A small network was shown many inputs. Here are its activations along a few directions, one row for each input.
In each table, some parts of the input vary, and every possible input appears once, in random order.
A made-up example of a description, with smaller parts first: one of 5 places around a ring, together with either a single point or (one of 2 separate values, together with one of 4 places along a line) or one of 11 places around a ring.
Shared parts are said once, and a part with two or three values counts as separate values.
In the rows, zero is written as 128.

Other details of the inputs vary at random and push rows far along three fixed directions, the same in every table; ignore that.

A family of inputs:
row 1: [ 56 164 169 110 187 151 130 120 106  63 132 112]
row 2: [108 167 208 147 154 109 196 106 176 195 178 179]
row 3: [ 62 159 161  94 161 117 141 180  96  63  89 109]
row 4: [ 76 139 103 107 136 143 115 116  98  78 111 109]
row 5: [210  84  76 163  65 122 100 108 152 173 129 125]
row 6: [162 156 177 132 125  99 137 121 169 156 134 151]
row 7: [179 179 194 123 127 107  86 142 154  94  76  97]
row 8: [169 131 163 155 120 121 142 111 165 176 146 136]
row 9: [221 115 143 136 102 146  64 136 141 113  90  79]
row 10: [127 112 146 128 115  86 193 155 152 200 160 186]
row 11: [131  65   7 136  93 147 111 142  79 146 129 122]
row 12: [201 140 162 135 116 118  83 128 157 118  97 108]
row 13: [127  71  24 138  81 150 110  97 105 134 136 117]
row 14: [210 122 150 110  99 103  74 192 125  94  50  83]
row 15: [ 69 145 140 105 150 121 143 174  95  72  93 108]
row 16: [ 62 174 159 114 176 146 121 124 108  47 107 100]
row 17: [126  65  25 129  87 149 105  96 101 131 142 126]
row 18: [ 25 157 180 122 188 145 204 104 130 140 194 173]
row 19: [ 81  83  55 138 128 152 141  87 113 134 182 154]
row 20: [111 111  71 116 130 138 117 154  82 119 115 122]
row 21: [ 72 139 137 120 164 169 125 122 101  71 128  98]
row 22: [133 132 171 147 140 115 178  99 170 199 189 179]
row 23: [145 138 134 143 119  97 177 150 143 209 142 164]
row 24: [ 83  94  56 134 117 148 132  96 107 119 160 142]
row 25: [198 166 184 127 125 120  66 140 151  85  69  83]
row 26: [187  98 135 144 111 135 127 111 158 176 158 143]
row 27: [168 159 169 121 135  93 145 166 144 175 115 151]
row 28: [ 84 117  87 110 132 140 122 108 103 103 136 129]
Description of these inputs: one of 4 places along a line, together with either one of 2 separate values or one of 5 places along a line.
The inputs of row 21 and row 9 match in every part but the place on the line of 4. If row 5 is changed in the same way as row 21 into row 9, which row does it become? -> row 7
A walk changes only the place on the line of 5. It starts at row 18 and steps to row 1. List the rest of the walk in order. -> row 12, row 24, row 17

A family of inputs:
row 29: [104 105  99 104 147 154 106 158  80  85 112  91]
row 30: [109 134  78 107 114 148  65 125  85  53  79  71]
row 31: [176 141 118 121  96 118  73 128 129 112  83  96]
row 32: [ 84 169 158 124 165 119 173 136 113 142 132 142]
row 33: [184 160 172 136  95  81 141 119 179 201 128 160]
row 34: [191 156 175 132 133 132 106 111 168 134 134 128]
row 35: [ 77  96 101 157 132 154 154  68 133 141 194 145]
row 36: [ 99 199 199 110 183 151 122 115 136  67 120 106]
row 37: [201 104 131 144  80 102 134 142 161 168 111 127]
row 38: [133  65  49 124  82 128 133 117 114 156 146 149]
row 39: [ 98 120  74 113 135 135  90 133  94  58  92  92]
row 40: [132 178 216 120 151 108 142 178 143 119 100 126]
row 41: [151 167 147  98 126 117  63 143 116  66  64  86]
row 42: [160 148 140 109 149 125  82 163 101  89  78  97]
row 43: [122  87 102 151 120 151 151  77 150 183 186 167]
row 44: [ 42 102  82 135 151 179 150  74 107 117 175 138]
row 45: [118 125  77 123 127 152  69 156  82  55  75  74]
row 46: [ 31 150 168 126 185 144 157  89 122  88 178 149]
row 47: [152  88  52 151  94 135 106 135 113 146 125 126]
row 48: [166 121 121 114  93 118 104 139 125 118  92 108]
row 49: [116 182 230 116 176 128 131 116 157 110 124 136]
row 50: [166  75  82 137  99 139 126 141 115 169 137 115]
row 51: [137  95  99 108 134 146  98 159  91 102 113  94]
row 52: [195 120 149 121  88  91 127 140 158 173 119 152]
row 53: [134 111 144 172 112 127 168  72 172 193 191 158]
row 54: [178 132 150 136 119 154  76 109 139 100  89  77]
row 55: [135  81  90 144 103 129 145 145 125 171 159 159]
row 56: [164  96 113 149 110 152 111  88 150 156 144 128]
row 57: [166 148 132 111 144 131  75 163  97  83  66  79]
row 58: [152 128 155 134 136 141  79 105 136  78 121  94]
row 59: [218 151 168 147  94  80 124 136 182 175  94 125]
row 60: [109 101 101 101 148 150 101 159  82  85 118  98]
row 61: [143 147 162 133 143 134 140 100 159 150 169 157]
row 62: [128 119  75 135 114 147  89 145  95  87  91  89]
row 63: [148 102  95 146 104  95 155 114 155 190 158 175]
row 64: [ 70  98  58 138 140 177 145  73 111 124 195 148]
row 65: [ 27 148 146 113 165 120 199 135 118 114 150 158]
row 66: [ 70 191 179 109 174 108 149 139 128  81 101 119]
row 67: [103 175 208 125 154 110 171 166 143 136 122 142]
row 68: [ 91 202 209 106 157  89 159 127 150 136 129 161]
row 69: [ 68 146 164 111 160 107 181 144 132 119 144 163]
row 70: [131 122 107 127 138 125 136 139 110 151 134 141]
row 71: [ 41 113  66 134 145 141 162 126  93 127 163 158]
row 72: [ 51 156 168 104 181 131 180 152 106 124 147 137]
row 73: [122  97 105 136  90 104 190 108 151 215 178 189]
row 74: [ 41 166 155 100 150 124 174 130 109 101 130 139]
row 75: [150  82  47 150  99 177 100  81 119 126 157 110]
row 76: [215 129 177 132  99  83 133 158 177 168 105 141]
row 77: [141 160 201 126 140 104 154 171 151 150 122 147]
row 78: [138  81  48 147  99 134 116 132 112 150 143 145]
row 79: [231 125 130 144  99 107 103 150 140 178  95 115]
row 80: [118 110 104 130 117 149 115 158 100  97 107  99]
row 81: [139 136 138 134 125  91 154 126 157 164 136 159]
row 82: [ 79  80  71 152 129 164 130  69 114 118 186 132]
row 83: [199 122 155 131  99  96 122 155 160 144  97 122]
The inputs of row 32 and row 42 match in every part but one. If row 80 is changed in the same way as row 32 into row 42, which row does it become? -> row 55
The inputs of row 62 and row 71 match in every part but one. If row 75 is changed in the same way as row 62 into row 71, which row does it become? -> row 34
What is each input in this table made of? -> one of 5 places along a line, together with either one of 3 separate values or (one of 2 separate values, together with one of 4 places along a line)
Which other rows does row 66 become when the place on the line of 4 takes its other values? List them by row number. -> row 31, row 45, row 79
A walk changes only the place on the line of 4. It starts at row 48 and steps to row 65. List the rest of the walk in order. -> row 67, row 72
List by row number the other rows that have the place on the line of 5 in common with row 29. -> row 33, row 39, row 40, row 47, row 56, row 57, row 64, row 73, row 82, row 83
